Each row below holds a small network's activations on one input, seen along a few directions.
Each table varies a few parts of the input and shows all the possible inputs, shuffled.
A made-up example of a description, with smaller parts first: one of 3 separate values, together with either a single point or one of 9 places around a ring or (one of 6 places along a line, together with one of 8 places around a ring).
Shared parts are said once, and a part with two or three values counts as separate values.

Other details of the inputs vary at random and push rows far along two fixed directions, the same in every table; ignore that.

Rows:
row 1:  21 -28 -52 -42 -15 -14 -11   8  24 -42  -6  -4
row 2:  -7 -22 -27  27 -10  23   8  34  16  -9   0  25
row 3: -19  14  16  31  19   2  10 -19 -13  28  -9   1
row 4:  -6  -9 -18  19 -29  22  -3  20  27  -9  10  19
row 5: -12   0  36  19  21  11  16 -14   2  27  15  13
row 6: -23  22  37  15   3  -1  11 -16  -7  17 -12   6
row 7: -23  -2  30  29  22  10  13 -12 -14  14  -3  -3
row 8:  38 -10 -55 -44  -7  -7  -5  21  23 -30  -5   3
row 9:  34  -5 -42 -40 -28 -14 -19  20  15 -33 -10 -12
row 10:  32  -8   6 -27  25  -7 -10  -7 -29 -12  11 -28
row 11:  21   7   2 -39  25 -20  -2 -23  -6  -7  -9 -23
row 12: -10   1 -22  23 -22  10  -4  23  30 -12  19  18
row 13:  14  -6  14 -42  10 -27  -6 -25 -17 -16  -2 -15
row 14: -30  15  38  20   9 -14   6 -17  -5  10   8   8
row 15:  26  -2   2 -36  34 -27   2 -15  -4  -7  25 -13
row 16:  25  -1  12 -43   5 -12 -14 -11 -22   2  -4 -31
row 17: -23  -9 -27  13 -24  23   4  18  25  -2 -18  17
row 18: -22 -14 -20  23 -29  11   7  24   4 -20 -13  17
row 19: -12  14  34  17   9  24   2  -8 -11  31   4  -1
row 20: -18  15  41  24   5  -8  -3  -9  -2  17  18  -2
row 21: -10 -11 -11  17 -40  11  -6  21  24  -9   1  14
row 22:  13  -1   8 -48  10 -18  -5 -20 -26  -6 -13 -21
row 23:  -7   3 -29  29 -35   8  -5  24   7   3 -10  10
row 24: -21  18  22  27   5  -4  10 -17 -24  23 -12   4
row 25:  -2   5 -35  31 -24  18  -5  23  10   2  -3  16
row 26: -28  11  31  24  21  -7  10 -19   6  15  12   3
row 27:  34  14   6 -37  20 -11 -10 -15 -12  -5   6 -23
row 28: -13   2  39  29   4   9   5  -2 -22  17   4 -11
row 29:  29  -7   3 -47  31  -5  -3 -11 -15   6   0 -14
row 30:  -3  -3 -39  29 -13  15   5  25  16   6  -6  28
Each input here is: one of 5 places around a ring, together with either one of 2 separate values or one of 4 places along a line.
Q: Changing only the place on the ring of 5 turns row 11 into row 27. The same change can be made to row 7. Which row results?
A: row 10
Q: Change only the choice among 2 separate values in row 25. List by row number the other rows that result.
A: row 10
Q: Change only the place on the line of 4 in row 12. List by row number the other rows that result.
A: row 4, row 19, row 27

Rows:
row 31:  18   4 -28 -31 -12  -7  -9   4   4  -6 -11   2
row 32: -20   1 -17  32 -12  17  12  18  56   6  25  41
row 33: -19  15 -15  33 -22  10   2   6  17  15 -10  19
row 34:  14  -2 -21 -26  10 -17   0   1  41 -25  29   8
row 35:   8 -11 -11 -23 -19 -13 -18   7   6 -32   3 -19
row 36:  -8   9  45  17  13   9  -4 -15 -25  31   6 -19
row 37:   0 -21 -15 -30  -7 -12   1   1   7 -35 -14  -3
row 38:  4 -4 -9 41  0 37  3 32 25 10 29 21
row 39: -11  -3  39   4  27   7  14 -23 -26  26 -11  -6
row 40:  18  -1 -25 -33 -11  -3  -6   3  11  -6 -16  -2
row 41:  10  -3 -21 -33 -18 -10  -5   0  18 -15 -13   0
row 42: -12   2  -3  39 -31  16  -3  27   2  10   1  11
row 43:  11 -14 -18 -19 -23  -5 -18  10   3 -21   1 -14
row 44:  21 -10 -21 -19 -23   2 -16  18  -7 -13   1  -6
row 45:  10  12  35   3  24  10  -5 -15 -34  26   2 -30
row 46:  14 -19 -28 -26  -2  -3  -2   7 -11 -16 -13   2
row 47: -11 -11   5 -17  11 -16   2 -15  -6 -19  -8 -12
row 48:  26  16 -23 -19  10  -9  -7  -9  -9   2 -11 -13
row 49: -17  -6   6  35 -13  15   6  22  39 -10  38  21
row 50: -21  22  54  -2  13  -9   8 -32  -1  18  -5  -5
row 51:   0  31  33   5  24  10   9 -21 -22  39  -7  -3
row 52:  15   4 -16 -31   4 -10 -10 -10   0   1 -11 -14
row 53:  32   9  -3 -17  45   2   2  -8  11  13  23   1
row 54:   6 -17 -28 -17  -3 -19  -3  -4  -6 -25  -8  -4
row 55: -16 -20 -19  41   7  28  17  24  34   6  20  39
row 56: -35  16  -9  34 -32  -1   3   6  31  -6  -7  23
row 57:  28  -1 -29  -5 -12   4 -15  15 -13 -12  -2 -16
row 58:  -6  24  34  -2  19 -22   0 -37 -15  20   1 -11
row 59: -44  -8  -5  35 -30  14  14  19  19 -12 -11  33
row 60: -20  -7  -4  33  -3  35  18  15   0  15 -22  17
row 61:   9  -9 -11 -11  23   7   3  -5 -21   3 -16 -15
row 62:   1   7  49   4  11   9  -2 -16 -26  28   3 -18
row 63: -21  -3 -21  48 -13  27  16  28   2  10 -17  25
row 64:  13  -6 -14 -18 -24 -21 -16  15   2 -34   5 -11
row 65: -15   5  31  22  28  -3  10 -26 -31  25  -5  -6
row 66:   1 -10  -8 -20   8 -29  -2 -15 -10 -30  -5 -12
row 67:  -6  26  32  11  16  -8   6 -20 -15  35  -4  -2
row 68:   4 -12   1 -18  23  -5   1 -15 -21   3 -10 -16
row 69:   5  31  28   7  27  -2   8 -19 -23  36  -7  -9
row 70:  28 -18 -17 -21   3  -6  -9  13  20 -22  38  -2
row 71: -21   4  12  38 -30   8  -2  18   3   7   5  11
row 72:  34 -25 -42 -16  32   9   4  17  15 -17  16  10
row 73:  26   8 -16 -31   6   4  -2  -2  -1   3 -18 -11
row 74:   8  -2   7 -23 -15 -13 -13   2  -7 -24   7 -11
row 75: -39  12  -1  26 -26   6   4   5  33  -1  -9  18
row 76:  14 -17 -31 -16  -1 -12  -1  11 -11 -15 -12  -1
row 77:  -6  10  25  23  36   6  13 -23 -36  26  -9 -10
row 78:   1   5  54  -8  10  -3  -3 -23 -24  17   6 -21
row 79:  21  -8 -26  -9 -19  -6 -19  11  -8 -15   1 -14
row 80:  32  -4 -24 -21 -13   9 -13  19 -15 -11  -3 -12
row 81:   2 -14 -20 -21  -5 -26   0   4  -1 -35  -8  -3
row 82:  13 -21  -7 -25  32 -18   8  -6  17 -28  29   1
row 83: -22  26  46   3   9 -11   7 -27  -4  16   0   3
row 84: -21  -4  43   5  19   2  15 -25 -18  18  -9  -2
row 85:  -6 -10 -11  42 -12  31   2  32  34   7  32  27
row 86: -23  -5 -20  40 -17  36  16  27   3   9 -18  30
row 87: -10   0  40  -9  26 -10  10 -29 -31  14  -3  -6
row 88:  12   9  -9 -25  -5 -26  -6  -7   2  -7  -5  -5
row 89:  -8   6 -13  46 -30  28   0  36   2  10  -4  13
row 90:  -8   2   5  34 -22  38   2  23   1  16  -8   6
row 91:  16  -3  -3 -14 -11 -17 -17  -4 -12 -15   7 -19
row 92:  12  -1   1 -17 -10 -24 -18  -5  -8 -27   7 -21
row 93: -32  -5   4  36 -12   4  14   9   2   5  -8  21
row 94:   2  18  15 -21   7 -32  -3 -18  -2  -7  -2 -10
row 95: -22 -19  -8  34   6  17  19  14  35   1  25  36
row 96:  14  14  31  -6  51  -4   7 -26   5  31  31   1
row 97:   5  11   3 -26  -3 -15  -4 -13  -1   0  -5   0
row 98:  15 -10 -15 -23 -27  -5 -15  14  -2 -21   3  -5
row 99:  13  -8   8 -30 -13 -13 -13  -1  -1 -26   2 -19
row 100:  -5  27  30   9  28  10   6 -24 -16  39 -10 -13
row 101: -32  11   1  24 -20  10   4   0  24  14  -9  16
row 102:   2 -24 -30 -26  -5 -11  -4   2   2 -26 -13  -6
Q: Changing only one part turns row 55 into row 82. The same change can be made to row 62. Which row results?
A: row 99
Q: What is each input in this table made of?
A: one of 3 separate values, together with one of 4 places along a line, together with either a single point or one of 5 places around a ring
Q: Start at row 102 and move only the place on the ring of 5, one step at a time. The first step leads to row 84. Which rows follow, in order?
A: row 87, row 93, row 54
Q: Start at row 37 and move only the place on the line of 4, one step at a time. The first step leads to row 84. Which rows follow, in order?
A: row 39, row 60
Q: List by row number the other rows that have the place on the line of 4 and the choice among 3 separate values in common with row 42.
A: row 36, row 44, row 62, row 79, row 85
Q: Change only the place on the ring of 5 in row 46. List by row number the other rows that result.
A: row 39, row 65, row 68, row 76

Rows:
row 103: -27  -4  -8  15 -45  -3  -5   8   4  -5 -22   7
row 104:  -7  10  25   8  32   9  12 -20  -8  32  -5   4
row 105:  15  11  10 -30  10 -10 -10 -15 -42   1 -27 -26
row 106: -32   3  -2  32 -42   7   2  12   6   0 -27   9
row 107:  22  -3 -39 -38 -12 -24 -17   6  19 -31   7  -3
row 108: -24   7   6  49 -31  32   7  23  21  15   9  28
row 109: -16  11  37   9  26  -2  14 -24   2  19   1   3
row 110:  33  11  -1 -40  29 -24  -8 -20 -15   2   7 -26
row 111:  26 -25 -45 -34   2 -12  -2  15   1 -30  -2  -4
row 112:  -9   9 -15  19 -17   3   1  12  27  -4   2  16
row 113: -15   4  37  28  16  15   6 -13 -12  19  14  -3
row 114: -20 -15 -11  16 -13   2   6  15  16 -16   6  22
row 115: -10  11 -19  33 -13  19   3  16  20  16  -3  23
row 116:   9   7  15 -29   1 -18  -8 -24 -36  -3 -20 -27
row 117:  31   5  16 -22  21  -3  -8 -10 -22  15   9 -18
row 118:   2 -14 -15   5 -10   4  -5  15  14 -20   7  -1
row 119:   4  -7  18  -9  25 -15   7 -14 -12  -5   7  -7
row 120:   0  15  40  14  15   8   5  -8 -15  31  13  -7
row 121: -14  -2 -18  11 -11  14  10   7  25  -2  -5  22
row 122:  10 -20 -36   0  -1   6   3  19   3 -12  -5  13
row 123: -29  16  -5  49 -23  23   9  13  28  15   3  31
row 124:   8  -1  25  -2  28   0   0 -14 -21  13  12 -21
row 125:   2  -8 -34 -12  -5   5   4  12  21  -9  -8   9
row 126:  -3   3  19 -22  21 -15   3 -22   2   1   5  -3
row 127:   9   7  29 -16   8 -12  -9 -10  -8   3  18 -11
row 128:  36 -24 -46 -30  -2   0 -16  17   0 -25   0 -12
row 129: -24  18  32  17  -4   5   5 -11 -29  22 -23 -10
row 130:  -4  15  48  15  12   2   3 -11  -8  21  15  -6
row 131:   4 -18 -29  -3  -8   1   5  14   8 -22   1  14
row 132:  22 -23 -32 -35  -9 -14 -18  12  10 -41  11 -12
Q: What is each input in this table made of?
A: one of 5 places along a line, together with either a single point or one of 5 places around a ring
Q: Changing only the place on the line of 5 turns row 110 into row 112. The same change can be made to row 111. Which row results?
A: row 119
Q: Start at row 127 and move only the place on the line of 5, one step at a time. The first step leads to row 130. Which rows follow, in order?
A: row 108, row 120, row 117
Q: Start at row 105 and move only the place on the line of 5, one step at a time. The first step leads to row 129. Which rows follow, in order?
A: row 116, row 106, row 103
